A small network was shown many inputs. Here are its activations along a few directions, one row for each input.
In each table, some parts of the input vary, and every possible input appears once, in random order.
A made-up example of a description, with smaller parts first: one of 3 separate values, together with either a single point or one of 11 places along a line or (one of 4 places along a line, together with one of 8 places around a ring).
Shared parts are said once, and a part with two or three values counts as separate values.

Other details of the inputs shift rows strongly along two fixed directions, in all tables alike. That doesn't count.
To show where, the next rows are all for the same input, with only those details redrawn:
[-24 -14 -11  21   6   1  -5   1 -16   3 -11  -7]
[ -3 -16  -8  10  11  16 -24  11  -7  -8  10 -14]
[-30 -14 -11  28   1  11 -11   2  -7  -3  -4   1]
[ 50 -20  -3 -39  45 -28  -7  12 -55  14  -6 -67]
[ -9 -16  -9  18   5  27 -31  13   4 -14  17  -4]
[-34 -14 -12  33  -3  20 -17   4   2  -8   2   8]
[ 50 -20  -3 -40  46 -29  -6  12 -56  15  -6 -67]
[ -3 -16  -8   9  12  12 -21  10 -11  -6   7 -15]

Rows:
x1: [ -5 -15 -14  13   7  29 -31   0  17  -8  14  -7]
x2: [ -8   8  17 -11 -21   4 -23  26  22 -19  27  17]
x3: [ -5   7  -8  -3  22 -20  25   6 -27  -4 -24 -20]
x4: [ 17  19  13 -21  -7   8 -44  26  27 -19  37   0]
x5: [-13  17  -1  23   7  14  17  -2  21   7  -7  -1]
x6: [ 16   1   6 -16  17   9   5   2  31   6   0   9]
x7: [ 13  12  11  -6  -7 -19 -16   2   6 -19  12   6]
x8: [ 61  -4   4 -61  36 -22  19 -20 -19  -2  10 -49]
x9: [ 51   4  19 -54  30 -11  -3 -14   2 -11  13 -14]
x10: [ 27   4 -10  -2 -34  43  -1  24 -31 -12   8  25]
x11: [ 60   8 -12 -28 -24  52 -10  -1  -5  -7   3   7]
x12: [ 34  -9   4 -14  -6  27 -33  20  62 -12  26   5]
x13: [  5  -5  -6 -13  13  22   4   0  22 -19  -2  -9]
x14: [-20   8   5 -10   8 -18 -10 -17  -5  30  -6   4]
x15: [-48   5   6  35 -11  -1  29  12  12   2 -13  47]
x16: [ 15  26 -17  -6 -17 -40  62 -16 -95  40 -72  -5]
x17: [-25   3  10  30  -7  26  17  20  15 -11   9  14]
x18: [ 71   3 -16 -58   3 -12  38 -14 -64  34 -45 -31]
x19: [ 32 -23   6 -19  17  24 -34   7  31  13  22  -3]
x20: [-24  16 -11  10   4 -31  44 -38 -14   6 -22   1]
x21: [  4  -1  17  -2 -20  -1 -19  13  16 -34  27  22]
x22: [-39  20   8 -26  13 -66  69 -40 -31  46 -67   3]
x23: [-75 -16   0  55 -23  -7  23  -3   2  25 -25  52]
x24: [  6   6   3  23 -13  19 -13  25  27 -10  15 -11]
x25: [-54 -23 -15  33 -15  22   4 -21  22   3 -20  21]
x26: [ 27 -24  14  -2  12  29 -23  29  -2   1  36 -26]
x27: [ 40 -19  22 -37  22 -16 -23   5 -30  -5  30 -15]
x28: [ 36  11   4 -14  25  18 -23  18  33  -5  25   0]
x29: [  7  21   7 -37   9 -63  20 -12 -22  32 -33 -25]
x30: [-10  22   7   0   8 -16  10 -26   6  -6  -6  22]
x31: [ 89  21 -14 -50   6  -4  10  -2 -63  21 -23 -35]
x32: [  5 -13 -11  -5 -10  16  -8   5  35 -21  -3 -11]
x33: [ 25 -18  -6 -24  37 -36   8   4 -58  20 -22 -54]
x34: [-10  28  14  -9   5  13 -21  13  18 -14  26  19]
x35: [ 21 -12   6   5  13  29 -49  27  22   1  39   6]
x36: [  1 -22  -6  -1  -6  25 -18 -26  23  -9  29   2]
x37: [ 32  -9  23 -53  27 -25 -17  15 -39  18  19 -30]
x38: [-12 -28  -2  13   0  29 -23  20   0 -20  22   0]
x39: [-47  17   0  43  -8   6  15   6  24   2 -12  47]
x40: [ -8  15   2 -10   1 -78  42 -36 -30  25 -53  -7]
x41: [ 17  23 -27 -13 -11 -37  62 -28 -79  50 -76  -8]
x42: [ 34   0  10 -15  17  41  -8  11  39  -9  24 -19]
x43: [ 12   0  10 -13 -17   3 -18 -13  41 -22  13  18]
x44: [-40  10  14  -1   6 -73  72 -28 -56  18 -53  17]
x45: [ -8  -4   0  14 -18   8  17  -3  35   9 -16  -8]
x46: [ 64 -11  15 -41  24 -36  20  32 -38  14  -4 -70]
x47: [-42   8 -12  38 -32 -19  22 -18   4 -13  -9  17]
x48: [-66  12  -7  59 -35 -18  23   1  25  12 -35  48]
x49: [-23  16   2  20  13 -27  52  -4 -26  26 -39 -13]
x50: [-10  -5  -9   3 -23 -10  17 -27  22 -10  -4   1]
x51: [ 23  16  17 -11  11  20 -34   9  20 -38  44  18]
x52: [-58  -2  -6  38 -14  15  24  10   7 -25 -11  31]
x53: [ 36  19 -17  -3 -22  31  -4  14 -36   0  -4  12]
x54: [ 24  -5  13 -25  24 -36  -9 -13 -40  13   1 -16]
x55: [-71  -2 -11  59 -18   1   8 -21  27  32 -28  51]
x56: [  4  -1   5  -3   1   7   9   3  -4 -31  32   2]
x57: [-39  10 -16  33 -30 -19  22 -31  17  -6 -14  15]
x58: [  4 -21   3   7   4  33 -11  -4  26  16  10 -12]
x59: [ 22   6  -3 -19  17 -66  33  -4 -20  41 -47 -29]
x60: [-23   0   4  17  -5   2 -21 -28  15   0   8  31]
x61: [-18  -6  -2  15 -27 -12  15  -1   0 -23  11   7]
x62: [ 27 -12  -7  -6   9  26 -41 -12  17 -15  49 -14]
x63: [  1   7 -11   3  14  21  -7   6  20 -21   5  -6]
x64: [ -5 -23   2   7  -6  12 -13  -2  -9 -16  37   1]
x65: [ 28  27  13 -55  39 -49  18 -10 -31  27 -18 -32]
x66: [-27  -9  -7  28 -10   6  -9 -18  -5  -6  18  10]
x67: [ 29 -17  14 -28  10  16 -38 -17  21  -8  31   5]
x68: [-29 -12  -6  25 -25  11   1  24  14 -31  -1  11]
x69: [ 24  -3  -7  -1  -2  23 -36  34  23 -37  26 -20]
x70: [-67   6 -23  53 -33  -4  19 -12  28  -8 -39  26]
x71: [ 27 -10   2   7  14  41 -39  11  27   5  35 -22]
x72: [ -7  15  21 -20   5   3  -6  17   3 -12  23  15]
x73: [  1  12  -1   8   2  15  -6  -2  10 -31  33   6]
x74: [-80  12   4  37 -21 -12   4 -18  -2  24 -19  44]
x75: [-36  12  -8  43 -23  -8  26  -8  24  16 -31   4]
x76: [ 22   7  13 -37  -8  15 -36   9  47 -12  29   1]
x77: [  6  -7   9   8 -15   7 -15  36  28 -13  18  16]
x78: [-70   1   3  13 -16 -17  20 -38   7  37 -35  36]
x79: [ 28   9  -6   3 -41  50  -6  23 -25 -20  13  30]
x80: [  0  -9   4  23   6  25 -20  14   6  10  18 -12]
Q: Describe the family of inputs behind these rows.
A: one of 4 places along a line, together with either one of 2 separate values or (one of 3 separate values, together with one of 6 places around a ring)
Q: Changing only the place on the line of 4 turns x54 into x27. The same change can be made to x47. Which row results?
A: x61
Q: Changing only the place on the line of 4 turns x19 into x55. The same change can be made to x76. Which row results?
A: x29
Q: Start at x18 and move only the place on the line of 4, one step at a time. The first step leads to x41. Which rows follow, in order?
A: x53, x10
Q: Which other rows does x33 become when the place on the ring of 6 takes its other values? List them by row number.
A: x35, x54, x66, x74, x80
Q: Start at x32 and move only the place on the ring of 6, one step at a time. The first step leads to x50. Which rows follow, in order?
A: x43, x76, x12, x45
Q: Which other rows does x22 become when the choice among 3 separate values takes its other values? List them by row number.
A: x76, x78

Rows:
x81: [ 75 -13   8 -46  32  26 -44  25  19 -16  48 -44]
x82: [-50   0  -6  50 -27  50 -31   0  55 -19  22  47]
x83: [-34   1   2   8   0 -33  26 -12 -13   8 -23   6]
x84: [ -9  -6   1  -6  12 -43  26 -13 -37  28 -30 -17]
x85: [ -2  -2  -1 -11   8 -32  27 -15 -12  18 -27 -14]
x86: [ -9  -7   1  -6  13 -42  30 -16 -36  24 -28 -18]
x87: [-50   2  -3  51 -28  41 -25   7  58 -23  21  46]
x88: [ 93   0  -6 -43   5  41 -33  34 -22 -24  35 -31]
x89: [ 80  -2  14 -59  30  12 -37  19  14 -10  40 -38]
x90: [ -7  -3   3  -9   7 -39  24 -16 -27  15 -23 -11]
x91: [-37  -3  -3  38 -23  46 -26   4  55 -15  19  36]
x92: [-57  -2   0  51 -25  45 -27   8  54 -31  31  49]
x93: [ -5  16 -14  11 -27  -1  37  -7 -41  13 -38  19]
x94: [-17   0   1   4   8 -36  31 -11 -17  19 -27 -14]
x95: [-16   5   4  -3  -1 -30  21 -17 -16  16 -19   7]
x96: [ -6   3   2 -10   9 -46  31 -12 -21  17 -29 -18]
x97: [-36  -2   2  14   2 -26  19  -6 -12  13 -21   5]
x98: [ 79  -1  12 -54  31  21 -48  19  14 -18  50 -33]
x99: [-14  10   4  -2   3 -36  29 -13  -9  16 -27   1]
x100: [-18   5 -18  44 -42  64 -11  13  12 -24  10  41]
x101: [ -6   0  -3  -9  11 -35  25 -18 -21  18 -27 -15]
x102: [ 12   4 -16   1 -13  -4  29   2 -53  19 -35  -8]
x103: [ 74 -12   8 -44  36  24 -48  22  10 -17  50 -45]
x104: [-40   8   7  30 -22  34 -25   5  48 -27  29  49]
Q: Changing only one part turns x104 into x97. The same change can be made to x99. Which row results?
A: x87
Q: Describe the family of inputs behind these rows.
A: one of 4 places along a line, together with either a single point or one of 5 places around a ring
Q: Start at x86 and move only the place on the ring of 5, one step at a time. The first step leads to x92. Which rows follow, in order?
A: x94, x81, x103
Q: Which other rows agree with x83 in the place on the line of 4? List them by row number.
A: x85, x88, x90, x96, x101

Rows:
x105: [-18  -5   2  15  -1  13  -4 -12  40   8  -5  20]
x106: [  21  -15   -4  -44   43 -102   65  -34  -90   67  -68  -79]
x107: [ 45  -3   9 -28  26  10 -36  16 -15 -24  46 -22]
x108: [-20  -5   5   0  10 -47  37 -19 -50  15 -24  -3]
x109: [-25  10  -2  13 -24   1  19 -12  32 -17  -9  29]
x110: [  22   -5    4  -45   38 -112   62  -26 -110   49  -62  -53]
x111: [ -8   6  -1  -8  24 -43  39 -27 -17  42 -46 -18]
x112: [-38  -9  -2  34  -7 -10   5  14   3   2 -11   4]
x113: [ 46 -12  10 -20  27  -1 -28  38  -3  -9  34 -46]
x114: [-23   7 -18  36 -38  42   3   7   6  -5  -9  45]
x115: [-28  22  -4  19 -21   5  17 -12  31 -18  -6  26]
x116: [-29  18  -6  16 -21   1  16 -12  28 -18 -13  28]
x117: [-27  13  10   7 -21  -2 -10  -3  17  -3   6  38]
x118: [-27   3 -19  40 -38  42   2   1   3  -9 -12  37]
x119: [ 51   0  22 -53  19   1 -30  18   2 -11  35 -13]
x120: [ 47 -18  13 -26  34  -1 -18  38  -7  -8  30 -50]
x121: [-24  11 -19  38 -38  45   3   3  11  -4  -3  43]
x122: [ 59  -2  10 -35  28   8 -33   6  24   8  28 -32]
x123: [-23 -18  -5   1  13 -34  35 -26 -27  30 -32 -24]
x124: [-23 -14 -11  -1  17 -37  28 -25 -32  29 -40 -26]
x125: [ 42 -17  -1 -30  31  15 -32   7   1  -5  31 -46]
x126: [-40 -14   1  31  -2  -8  14  14   3   0 -13   4]
x127: [ 46 -23  -1 -32  23   8 -38   7   3  -3  29 -43]
x128: [-30  -7  -2  27   4   2  -2  20   5  -6  -4  -2]
x129: [ 74   3  -5 -26   0  57 -37  36   1 -19  45 -12]
x130: [-14   3 -13  38 -41  59 -16   4  16 -21   1  34]
x131: [ 41 -10   8 -21  35   3 -24  39  -7 -11  29 -49]
x132: [-13  14  -3  11 -26   5   1  -7  37 -20   2  26]
x133: [-13  16  13 -17   0 -54  31 -16 -33  29 -29   3]
x134: [-27   2  -2  21  -8   0  -1 -17  33  16 -15  22]
x135: [-34  16   8   4 -10 -10   5  -7   3   2 -11  31]
x136: [ 71   0  -1 -20  -5  61 -42  26   2 -27  40 -21]
x137: [-22   7 -17  38 -36  41   7   1   1  -7  -7  31]
x138: [-40  20   8  12 -14  -4   6  -8   8   1  -4  36]
x139: [-32   0  -2  23  -7   8 -13  -3  -2 -19  11  28]
x140: [ 48  -5  11 -27  18   6 -40  15 -11 -22  50 -18]
x141: [  1  18  -1 -15  -3 -56  50 -22 -21  16 -39 -13]
x142: [-29   0   2  22  -3   7   9 -18  36  15 -10  21]
x143: [-29   4  -4  18   1   3   4 -17  28  15 -19  18]
x144: [-36  12  14   9 -18  -1   6  -7  14  -1   2  38]
x145: [-27  13   0  17 -25   3  23 -13  32 -16  -5  29]
x146: [ 73  -1 -10 -31   2  48 -38  30  -3 -16  33 -14]
x147: [ 47 -15  12 -33  23   7 -34  16 -13 -24  43 -17]
x148: [-33 -21  -8  22  -7  19  -9 -12  23  -2   4  10]
Q: Changing only one part turns x123 into x148. The same change can be made to x145. Which row results?
A: x109
Q: Changing only one part turns x116 into x115. The same change can be made to x118. Which row results?
A: x137
Q: Describe the family of inputs behind these rows.
A: one of 2 separate values, together with either one of 4 places along a line or (one of 3 separate values, together with one of 6 places around a ring)
Q: Which other rows does x121 become when the place on the line of 4 takes its other values? List them by row number.
A: x129, x136, x137
Q: Which other rows does x125 become when the choice among 2 separate values takes its other values? List them by row number.
A: x124
Q: Which other rows does x140 become when the place on the ring of 6 takes its other values? List them by row number.
A: x106, x113, x122, x133, x141
